Each row has a name. After each piece below comes the name of the row it's from, unless a question asks for something else. Each question is about the rows just above it. Places in a row count from 0.

tofug: [-50.6 -55.1 -57.2  78.2 -90.9  41.6 -54.5  76.1  33.4  54.1  10.1  39.2
  16.3  40.9]
Kotug: [ 37.3 -12.9 -24.9  57.5 -16.7  45.8  -4.9  29.5 -19.7 -32.2   6.9  -7.8
  64.7  52.1]
Gabir: [ 53.4  76.8  41.3  32.6  41.6  17.3 -49.8 -56.3  76.4 -46.6   0.5  27.6
   2.5 -13.5]
kile: [ 31.8  35.5  36.7  -9.2 -35.9  -5.1  48.8 -20.8 -22.1 -27.5  28.3   5.5
  -7.4 -22.9]
Kes: [ 52.9  45.8  29.9  -9.4 -11.2  40.8  66.1   7.9 -26.5  -3.7  59.1 -19.0
 -16.0 -32.4]
mevig: [ 54.1  78.3  40.9  33.4  41.6  16.3 -50.6 -57.2  76.1 -90.9  10.1 -54.5
 -55.1  39.2]
somi: [ 64.7 -32.2  -4.9  57.5  45.8  -7.8  29.4  37.3 -24.9 -19.7  52.1 -16.7
 -12.9   6.9]
zedo: [ 24.6  31.7  39.0 -10.4 -44.8 -22.9  44.5 -31.4 -21.0 -33.6  16.5  13.1
  39.1 -17.8]
Number of entries in [ 53.4  76.8  41.3  32.6  41.6  17.3 -49.8 -56.3]:
8
Which row holds [ 76.1 -57.2 -50.6  16.3  41.6  33.4] read backwards?
mevig
Where in the named rows is [39.0]?
zedo, 2
Which row holds these entries in another order? [-90.9 -57.2 -55.1 -54.5 -50.6  10.1  16.3  33.4  39.2  40.9  41.6  54.1
  76.1  78.2]
tofug
Which row holds these entries in another order? [ 39.2 -90.9  76.1  10.1  41.6  78.3  54.1 -50.6 -55.1 -57.2  33.4  40.9
 -54.5  16.3]
mevig
Which row holds these entries in another order? [ -7.8  -4.9  52.1 -19.7 -32.2  29.5  64.7  37.3 -16.7  57.5   6.9 -24.9
 -12.9  45.8]
Kotug

ruga: [-36.2  15.3   7.4 -22.0  14.5 -11.3  11.9 -26.8  40.7  74.8  -1.5  -2.3
 -12.3   4.5  -7.6 -13.5 -29.8  -3.8   7.8   7.8 -53.2 -42.3 -17.0 -17.6
 -16.8  -7.6  -6.1  23.7 -20.5  14.3   5.0   4.2   4.7 -18.1   8.7  -0.6]
mamul: [-36.2  15.3   7.4 -22.0  14.5 -11.3  11.9 -26.8  40.7  74.8  -1.5  -2.3
 -27.9   4.5  -7.6 -13.5 -29.8  -3.8   7.8   7.8 -53.2 -42.3 -17.0 -10.9
 -16.8  -7.6  -6.1  23.7  13.7  -8.8   6.2 -11.6  -8.9  13.9  -8.7  -7.1]
ser: [-11.7  12.5 -13.2  20.3 -15.6 -33.1   3.6  33.3 -10.9  11.1   3.2   0.9
  -0.1   7.0  42.5  31.5 -18.7  56.8  10.7  -1.4  10.8  -1.5  12.8 -40.0
  43.8  18.9   6.6 -44.6 -33.1  -6.2   6.1  -5.2  -0.7  26.9 -11.7  -8.8]
dut: [-17.8  26.4  13.4  16.6  12.7  19.4 -12.6  -7.6   7.3  -6.3  -5.7  -3.0
   2.5 -19.8   5.8 -52.0   3.6   8.8  14.6  -3.4  -6.7  14.0 -10.3  13.8
  10.5   4.7  10.5   4.8  21.0   0.3 -22.1  -5.1  15.4  15.4 -18.6  -8.6]
zogi: [  5.0   1.2   6.9 -20.0  20.1  12.8   3.0 -31.3  22.0  27.3 -10.9  -7.3
   5.4   5.4   4.8 -19.0 -13.4 -35.8   7.9  -0.6 -30.4 -10.4 -17.8  14.8
 -27.1  -5.0  -0.6  36.1  -7.1   0.3 -10.3   3.0  -7.0 -13.3 -11.0  13.2]
tal: [ -7.6   5.8  13.8   0.3  10.5  16.6  15.4 -12.6  21.0  13.4   8.8  -3.4
 -10.3  -5.7  -5.1 -17.8  19.4 -52.0   4.8  -6.7 -22.1  10.4  14.0   7.3
 -18.6 -19.8   4.7  26.4   3.6  12.7   2.5  15.4  -3.0  -6.3  -8.6  14.6]
Where in the named rows is [-11.0]?
zogi, 34
Which row holds these entries in another order? [ 15.3  14.5 -26.8  -3.8 -16.8  -0.6 -22.0 -20.5 -13.5  -6.1  14.3  40.7
 -12.3   4.2  -7.6   7.4 -18.1   7.8 -36.2 -11.3 -17.6   4.5 -42.3 -29.8
  -7.6  -2.3   4.7   7.8   5.0  74.8   8.7 -53.2  -1.5  23.7 -17.0  11.9]
ruga
Which row holds these entries in another order? [ -7.1  -8.7  13.9  -8.9 -11.6   6.2  -8.8  13.7  23.7  -6.1  -7.6 -16.8
 -10.9 -17.0 -42.3 -53.2   7.8   7.8  -3.8 -29.8 -13.5  -7.6   4.5 -27.9
  -2.3  -1.5  74.8  40.7 -26.8  11.9 -11.3  14.5 -22.0   7.4  15.3 -36.2]
mamul
[6.2] is at row and place
mamul, 30
[-5.0] is at row and place
zogi, 25
[-31.3] is at row and place
zogi, 7
Which row holds these entries in another order? [ 14.6  -8.6  -6.3  -3.0  15.4   2.5  12.7   3.6  26.4   4.7 -19.8 -18.6
   7.3  14.0  10.4 -22.1  -6.7   4.8 -52.0  19.4 -17.8  -5.1  -5.7 -10.3
  -3.4   8.8  13.4  21.0 -12.6  15.4  16.6  10.5   0.3  13.8   5.8  -7.6]
tal

vik: [-9.7  0.5 -5.1 -5.4  6.7  8.0 -0.8 -2.0 -0.4 -1.5  5.8 -3.1 -2.8 -4.5
  0.4  6.0  7.9  2.5  2.4 13.3 -0.8 -3.1 -1.9  1.7 -3.0 -1.8  6.4 -6.7
 -8.2 -1.7  2.3  0.0  1.3 -5.0 -5.5  2.2 -9.0  5.7 -2.4  3.1 -0.2 16.3
  3.5 -0.9  3.7  9.9  5.2  0.5 -1.3 -6.0 -0.9 -0.5  5.1  1.2  1.1 -0.5
 -6.0  5.2  5.0  8.5 -3.3  5.3 -6.2]
tanu: [  9.0  46.2  53.0   5.7  31.5 -16.7 -31.8  48.9 -14.0  24.7 -22.3  -7.1
  63.2 -30.7 -61.3 -33.0   4.1  14.7   5.7 -34.0  33.9  36.6   4.7  34.1
  -2.4 -42.2  -9.8 -68.7  11.3  61.2  36.8  10.8 -21.7  34.5 -34.2  64.5
   4.1  45.3   4.8   9.1 -27.1   3.2  11.0 -77.1   7.5 -42.1  25.9 -25.7
  31.5 -19.5 -25.7 -21.2 -19.8 -14.4  28.1 -14.1 -52.2 -17.9 -16.6   5.4
   7.9  13.3   8.0]
sini: [ 1.7  1.1 -3.1 -3.1  3.1  6.7 -5.4  0.0 -9.0  6.0 -1.9  1.3  5.0  5.8
 -4.5  8.0  2.3 -1.5 -2.4 -2.8  6.4  7.9  3.7 -6.7 -0.8 -3.3 -0.5 -0.2
  2.4  5.2 -1.7 -8.2  9.9 -1.8 -5.0 -6.3 -0.5 -9.7  3.5 -0.9  2.5 -0.8
 16.3  2.2 -0.9  1.2  0.4 -3.0 -2.0  5.2  8.5  5.1  0.5 -6.0 13.3 -5.1
 -6.0  5.7 -0.4  5.3 -1.3  0.5 -5.5]
Which row holds this, read backwards? [-3.3  8.5  5.0]
vik
Which row holds this, read backwards? [ 5.1 -0.5 -0.9 -6.0]
vik
Which row holds these entries in another order? [  8.0  13.3   7.9   5.4 -16.6 -17.9 -52.2 -14.1  28.1 -14.4 -19.8 -21.2
 -25.7 -19.5  31.5 -25.7  25.9 -42.1   7.5 -77.1  11.0   3.2 -27.1   9.1
   4.8  45.3   4.1  64.5 -34.2  34.5 -21.7  10.8  36.8  61.2  11.3 -68.7
  -9.8 -42.2  -2.4  34.1   4.7  36.6  33.9 -34.0   5.7  14.7   4.1 -33.0
 -61.3 -30.7  63.2  -7.1 -22.3  24.7 -14.0  48.9 -31.8 -16.7  31.5   5.7
  53.0  46.2   9.0]
tanu
Put [-6.2 -6.0  5.8 -2.0 -0.9 -3.1  3.1  8.0  2.5  3.7 -0.4  2.4  1.1 -3.3
 -0.8 -0.5 16.3  0.4  5.3 -1.3 -0.5 -1.5  5.1  1.2 -5.0  5.0  5.2 -9.0
  5.2 -0.2 -1.9  2.3 -2.4 13.3 -6.0 -0.8 -5.5  6.4  1.3  1.7  6.7  0.5
 -1.7  2.2 -1.8  6.0  8.5 -4.5  9.9  7.9 -3.0  3.5  5.7  0.5 -0.9 -9.7
 -6.7  0.0 -3.1 -2.8 -5.4 -8.2 -5.1] back in order: which row is it?
vik
Which row holds [ 1.2  5.1 -0.5 -0.9 -6.0 -1.3  0.5  5.2] read backwards?
vik
Row and place of [-14.1] in the named rows:
tanu, 55

sifet: [-35.0  27.7 -27.2  35.6]
Migul: [-35.0  27.7 -27.2  65.6]
noto: [ 65.6 -35.1 -27.2  27.7]
sazad: [-18.3 -27.3 -11.2  -3.2]
Where in the named rows is [-3.2]?
sazad, 3
[-18.3] is at row and place
sazad, 0
Number of entries in [-35.0  27.7 -27.2  65.6]:
4
Which row holds these entries in another order? [-35.0 -27.2  27.7  35.6]
sifet
find: [-35.0  27.7 -27.2  35.6]
sifet
How many entries does [-18.3 -27.3 -11.2  -3.2] have?
4

Nafif: [ -3.8 -17.0  43.9  10.5 -11.8]
tor: [  2.4 -12.2  55.0   9.8 -16.5]
sopeg: [ -6.4  27.5 -76.3 -14.9  21.0]
babof: [ 10.5 -17.1  -3.8 -11.8  43.9]
Lidus: [ -3.8 -11.8  44.0  10.5 -17.0]
Put [-17.0 -11.8  -3.8  10.5  43.9] back in order: which row is it?
Nafif
Which row holds [-12.2   2.4] read backwards?
tor
Count the entries of [ -3.8 -17.0  43.9  10.5 -11.8]:
5
Put [-11.8  10.5  43.9 -17.0  -3.8] back in order: which row is it?
Nafif
Number of entries in [ -3.8 -17.0  43.9]:
3
Count the entries of [ -3.8 -11.8  44.0]:
3

